These are the activations of a small neural network, seen along a few directions. Each row is one input.
Each table varies a few parts of the input and shows all the possible inputs, shuffled.
A made-up example of a description, with smaller parts first: ring(8) and (point or line(11) or (values(2) and line(6))).
Shared parts are said once, and a part with two or three values counts as separate values.
In the rows, 128 means zero.

Other details of the inputs shift rows strongly along two fixed directions, in all tables alike. That doesn't count.

Rows:
R1: [112 158 181 180 135 160 124 214 132  58  97 144 100  99]
R2: [100 131 209  83 132 147 121 138 191  79 116 172 134 167]
R3: [131  93 144 109 102  84 169  88 194 172 193 112 119 174]
R4: [124 155  81 179 120  97 123 139 132 133 135 122  94 109]
R5: [135 108 115  46 138 106 115  59 142 155 153 109 142 152]
R6: [106 138 123  65 146  83 145  76 163 184 149 127 128 152]
R7: [115 138 174 180 140 176 129 209 121  62  97 155 108  93]
R8: [103 169  77 147 113 113 113 138  92 136 124 102 120 149]
R9: [144 120  76 178 129 118 120 125 115 137 127 124 107  94]
R10: [111 153  74 148 111 125 124 133  84 154 118 120 132 121]
R11: [102 136  84 154 131 115 123 145  81 146 139 110 111 111]
R12: [124 107  82 176 130 121 116 128 111 124 137 106 101  90]
R13: [113 160  75 172 101 111 121 131 132 130 126 115 111 116]
R14: [159 145  88 148 135 109 109 127  80 143 129 105 124  96]
R15: [143 118  87 171 132 114 106 124 114 111 147  92 106  80]
R16: [133 125  71 171 110 132 117 117 115 134 117 116 124 101]
R17: [153 152  87 150 135 116 119 114  80 142 120  99 135  98]
R18: [119 168  86 156 127  96 121 147  96 155 129 116 109 121]
R19: [135 120 215  52 145 157 108 126 138  87 108 154 163 152]
R20: [175  99 241  78 132 153 162 152 147 116 134 135 165 154]
R21: [170  71 145 102 113 100 156  71 180 162 194 100 138 150]
R22: [117 190 175 152 123 169 123 211 101  88  71 147 138 122]
R23: [120 153 159 174 124 191 124 196 120  57  82 159 127 125]
R24: [116  96 110  52 136 113 125  64 139 169 144 123 138 161]
R25: [128 138  77 147 114 130 117 124  77 153 110 111 136 112]
R26: [ 92 118 128  61 147  79 131  92 159 173 168 116 111 146]
R27: [120 141 211  91 153 144 151 140 203 102 107 173 126 135]
R28: [111 149 165 177 117 183 112 192 113  51  86 165 135 132]
R29: [114 105 109  88 143 100 152  63 187 168 155 145 121 134]
R30: [148 112 203  74 149 169 119 124 183  75 113 153 144 136]
R31: [151  59 139 108 111 106 166  75 177 175 184 114 133 159]
R32: [115 166 165 150 130 188 122 204  84  77  74 153 140 137]
R33: [134 141  82 156 133 123 129 119  77 155 110 112 131 107]
R34: [135 121 239  85 124 138 175 172 164 127 134 145 150 179]
R35: [136 152 168 182 139 173 132 206 124  75  86 173 115  97]
R36: [158 140  81 175 132 118 120 109 117 123 127 103 125  87]
R37: [148 128 213  51 148 163 124 132 150 108 100 154 160 125]
R38: [163 132  81 173 131 111 109 121 117 124 136 110 113  84]
R39: [129 100 198  79 147 176 130 129 180  88 103 167 139 145]
R40: [134  73 137 109 106 101 174  84 183 176 192 123 127 168]
R41: [116 108 210  58 144 164 118 131 136 101  99 168 158 162]
R42: [138 101 233  84 127 154 180 166 151 131 133 157 157 172]
R43: [108 157  72 171 106 115 115 130 127 115 131 109 106 137]
R44: [122 148  80 156 130 112 126 141  84 158 128 128 116 115]
R45: [ 97 145  76 150 108 120 107 129  72 133 126 120 135 148]
R46: [112  79 110  79 126 108 114  53 169 144 155 134 134 157]
R47: [109 118 116  64 148  98 150  71 150 188 148 139 134 145]
R48: [120 121  87 152 135 120 115 135  74 145 130 101 115 102]
R49: [152 137  76 166 112 125 107 113 118 121 127 102 129  91]
R50: [131  90 112  87 147 105 144  55 181 168 147 135 126 125]
R51: [140 133  83 154 133 116 119 132  77 157 120 119 120 105]
R52: [ 94 165  83 150 106 105 102 134  85 129 128 108 128 155]
R53: [147  70 141  80 116 100 168  85 140 191 173 109 148 168]
R54: [138 129  78 167 110 121  90 107 105  99 136 103 132 119]
R55: [124 157 163 175 120 187 130 198 125  72  77 165 132 104]
R56: [139 132  93 146 136 113 106 130  77 131 140  87 119  92]
Each input here is: values(2) and line(4) and (point or line(6)).
The inputs of R52 and R2 match in every part but the values(2) part. If R5 is changed in the same way as R52 into R2, which row does it become?
> R30
Change only the values(2) part in R51. List by row number the other rows that result.
> R9
List by row number the other rows that have the values(2) part and the line(4) part in common with R44.
> R10, R11, R32, R42, R45, R47

Rows:
R57: [126 129 146 104 145 145 130 128 157 117 113 151 120 145]
R58: [135 127 159  95 153 136 125 133 141 121 127 141 135 119]
R59: [137 114 100 104 112  89 150  67 155 184 176  95 129 146]
R60: [140 156 116 167 136 135 116 162  84  95 112 115 120  97]
R61: [106 127 156 110 138 137 125 122 158 106 121 149 128 135]
R62: [132 120 120 184 106 154 136 174  85 106 121 106 131 125]
R63: [129 131  27 161 101 102 111  99 100 161 139 103 111 110]
R64: [125 109  52 178 102 103 135 111  87 169 169  78 109 122]
R65: [105 134 161  93 120 132 125 139 140 116 125 138 142 153]
R66: [106 139 168  97 127 131 125 140 140 125 130 141 130 144]
R67: [123  90 164 123 133 149 142 127 158 110 135 135 127 124]
R68: [147 110 176 124 133 118 141 139 151 128 134 147 129 140]
R69: [133 121 160  90 138 142 119 129 129 119 121 132 151 142]
R70: [125 134  41 161 101  99 120  99  78 174 145 100 120 117]
R71: [126 128 154 103 146 139 141 131 146 128 120 156 133 125]
R72: [131 107  78  84 134  93 109  65 152 168 163 106 119 133]
R73: [124 123 154  98 132 146 136 127 133 125 113 147 148 149]
R74: [138 122 113 187 112 156 129 174 107 103 120 112 110 108]
R75: [139 154 123 168 134 131 116 163  80 104 103 108 120 102]
R76: [139 123 166 124 126 141 145 118 172 112 128 130 139 126]
R77: [126 117 156 106 140 144 118 115 150 113 117 149 139 117]
R78: [125 155 107 175 122 149 126 163  81 106  99 124 134 139]
R79: [129 123 154  98 137 139 138 131 143 128 118 158 135 118]
R80: [150 128 161 114 122 143 144 130 174 118 127 128 130 132]
R81: [129 125 148 101 137 147 128 127 155 122 112 153 127 133]
R82: [151 159 121 190 114 140 145 169 111 110 120 111 129 102]
R83: [146 108 170 118 120 129 136 134 142 117 137 145 145 159]
R84: [137 109  93 100 105  90 149  66 155 175 170  92 142 155]
R85: [102 113  82  87 118  87 129  71 140 170 164 110 130 164]
R86: [121 132 160 104 145 142 139 129 135 130 120 148 130 152]
R87: [134 129 170  91 145 135 124 124 125 116 126 130 131 134]
R88: [116 124 151 114 149 143 132 116 155 110 114 153 129 139]
R89: [119 120 153 111 141 146 130 114 153 115 113 155 136 127]
R90: [121 160 105 175 117 144 111 169 106  99 106 126 111 119]
R91: [126 157 113 181 135 138 131 167  90 117  96 126 119 120]
R92: [153 140 123 197 118 127 129 172 100 105 129 133 122 113]
R93: [129  95 172 116 136 139 153 144 148 131 133 129 124 128]
R94: [128 121 160 101 148 136 117 111 145  96 120 135 131 121]
R95: [130  98 165 115 138 143 153 143 151 123 142 136 124 123]
R96: [120 143  31 170 126  91 129 103  96 162 148 102 109 122]
R97: [141 105 168 132 130 129 130 122 161 107 137 153 132 137]
R98: [127 118 155  93 122 146 133 128 130 126 112 149 151 142]
R99: [133 124 163  87 138 136 123 124 125 107 120 127 144 143]
R100: [111 163 121 174 116 127 118 178  95 113 107 119 118 112]
R101: [156 137 117 196 109 135 116 169 109  99 122 130 115 121]
R102: [136 152 119 170 120 148 114 163  76 119 108 123 132 108]
R103: [134 124 166  97 151 132 124 133 138 130 118 134 135 124]
R104: [132 125 157  97 146 137 129 132 142 126 124 150 137 116]
R105: [119 126  32 171 105 100 113  86  99 155 139 105 120 104]
R106: [ 93 114  84  97 120  81 116  63 162 159 167 115 119 138]
R107: [117 163 111 176 126 136 125 173  97 105 113 129 117 112]
R108: [128 133  43 163 116  88 115 103  87 174 142  91 119 105]
R109: [117 108  86  95 134  85 139  68 144 190 153 118 123 137]
R110: [128 119 158 104 148 143 113 116 149 108 120 139 138 120]
R111: [116 163 118 175 118 142 120 170  84 112 112 123 120 126]
R112: [117 111  86  92 127  94 135  64 135 188 161 119 126 147]
R113: [138 126 155  91 144 138 115 124 147 103 119 133 122 127]
R114: [147 113 177 121 127 127 137 135 142 126 143 148 133 150]
R115: [116 160 118 178 124 132 124 174  94 114 104 122 117 117]
R116: [108 139 160  98 135 125 130 143 153 119 131 147 126 129]
R117: [111 136 154  97 126 134 117 139 162 112 124 144 120 137]
R118: [145 128 174 117 129 131 156 135 162 133 125 125 136 129]
R119: [140 149 106 170 120 151 104 163  98 105 101 126 123 101]
R120: [138 154 121 168 128 147 109 164  75 113 112 114 131 111]
R121: [122 103  83  82 120  93 122  64 132 177 159 110 142 146]
R122: [120 104  86  90 125  84 135  69 141 190 152 120 125 130]
What do these inputs look like to the network?
> line(6) and (values(3) or line(8))
The inputs of R102 and R119 match in every part but the line(6) part. If R59 is changed in the same way as R102 into R119, which row does it become?
> R80
The inputs of R100 and R106 match in every part but the line(6) part. If R122 is changed in the same way as R100 into R106, which row does it become?
> R105
Change only the values(3) part in R84. List by row number the other rows that result.
> R62, R83
List by row number the other rows that have the line(6) part in common with R92.
> R58, R60, R71, R79, R82, R95, R96, R104, R107, R116
Change only the line(8) part in R102. List by row number the other rows that result.
> R66, R70, R86, R87, R111, R112, R120
Change only the line(8) part in R117. List by row number the other rows that result.
> R57, R63, R72, R81, R90, R113, R119

Rows:
R123: [144 135 139 181 114 139 140 165 117 108 121 126 128 120]
R124: [118 118 169  64 147 135 126 104 162 123 123 152 142 154]
R125: [118 128 182  57 141 129 136 122 142 140 125 140 144 158]
R126: [142 131 166 169 121 156 142 170 126 100 115 137 131 123]
R127: [112  98 128  41 146 105 127  55 195 161 149 143 126 135]
R128: [134 121 137 160 116 142 141 154 125 113 130 119 124 126]
R129: [117 128  54 125 126  86 107  75 126 153 159 101 112 119]
R130: [109 131  41 137 114  89 118  92  92 176 151 105 121 133]
R131: [116 149  82 164 110 125 108 144  68 130 118 112 129 130]
R132: [149 134 170 161 120 152 138 178 129 100 117 135 127 125]
R133: [123 153 145 144 137 161 121 161 117  94  88 152 128 118]
R134: [113 117 173  39 151 118 145 100 164 161 137 147 142 156]
R135: [114 135  47 158 133  91 108  98 117 150 142 108  98  99]
R136: [144 130 140 162 116 132 140 155 129 117 129 127 126 125]
R137: [122 129 151  97 138 142 112 121 150 105 115 143 135 126]
R138: [160 110  83 150 123 113 125 104  93 153 145  96 132 106]
R139: [140 130 168 168 121 160 142 177 124  93 112 135 130 123]
What do these inputs look like to the network?
> point or line(6) or (values(2) and line(5))
Change only the values(2) part in R133. List by row number the other rows that result.
> R124

Rows:
R140: [144 135 208 134 138 168 139 177 140  85 101 152 137 127]
R141: [142 126 160 134 130 136 135 147 136 113 124 138 131 130]
R142: [137 124 210 119 136 170 140 173 147  90 107 153 137 129]
R143: [137 117 163 121 130 145 145 138 146 118 123 137 135 133]
R144: [118 167  56 198 108 124 106 153  57 120 115 100 120 117]
R145: [141 134 163 156 125 160 139 168 123 101 108 138 133 123]
R146: [115 119 157  72 146 123 134 108 148 144 125 149 136 139]
R147: [118 163  39 184 111 106 112 134  62 145 131  93 116 113]
R148: [145 142 195 154 134 169 138 188 125  78  95 143 138 120]
R149: [135 124 156 139 124 142 134 152 131 114 125 134 128 126]
R150: [137 111 174  96 137 128 141 120 164 128 138 142 133 141]
R151: [136 120 158 132 126 140 134 151 135 114 126 138 130 128]
R152: [101  93  87  48 138  73 127  32 164 196 177 119 129 162]
R153: [138 109 171 104 132 139 143 131 158 123 130 149 136 140]
R154: [109 136  97 140 124 111 125 116 144 134 136 127 111 126]
R155: [131 108 178  99 135 140 144 132 159 121 131 138 135 136]
R156: [128 154  28 198 118 110 102 127  65 137 125  92 110  92]
R157: [108  99  90  45 131  78 122  37 168 187 168 118 127 158]
R158: [113 102 102  54 134  90 122  46 168 169 163 125 132 145]
R159: [141 128 170 142 127 157 139 162 133 104 112 145 134 128]
R160: [126 148  37 191 118 114 100 124  70 128 124  97 111 100]
R161: [128 161  65 188 115 127 105 145  74 122 112 106 124  98]
R162: [116 125  80  96 128  93 119  83 130 171 147 111 123 136]
What do these inputs look like to the network?
> point or (values(2) and line(5)) or (values(3) and line(4))
Change only the values(2) part in R156. List by row number the other rows that result.
> R160
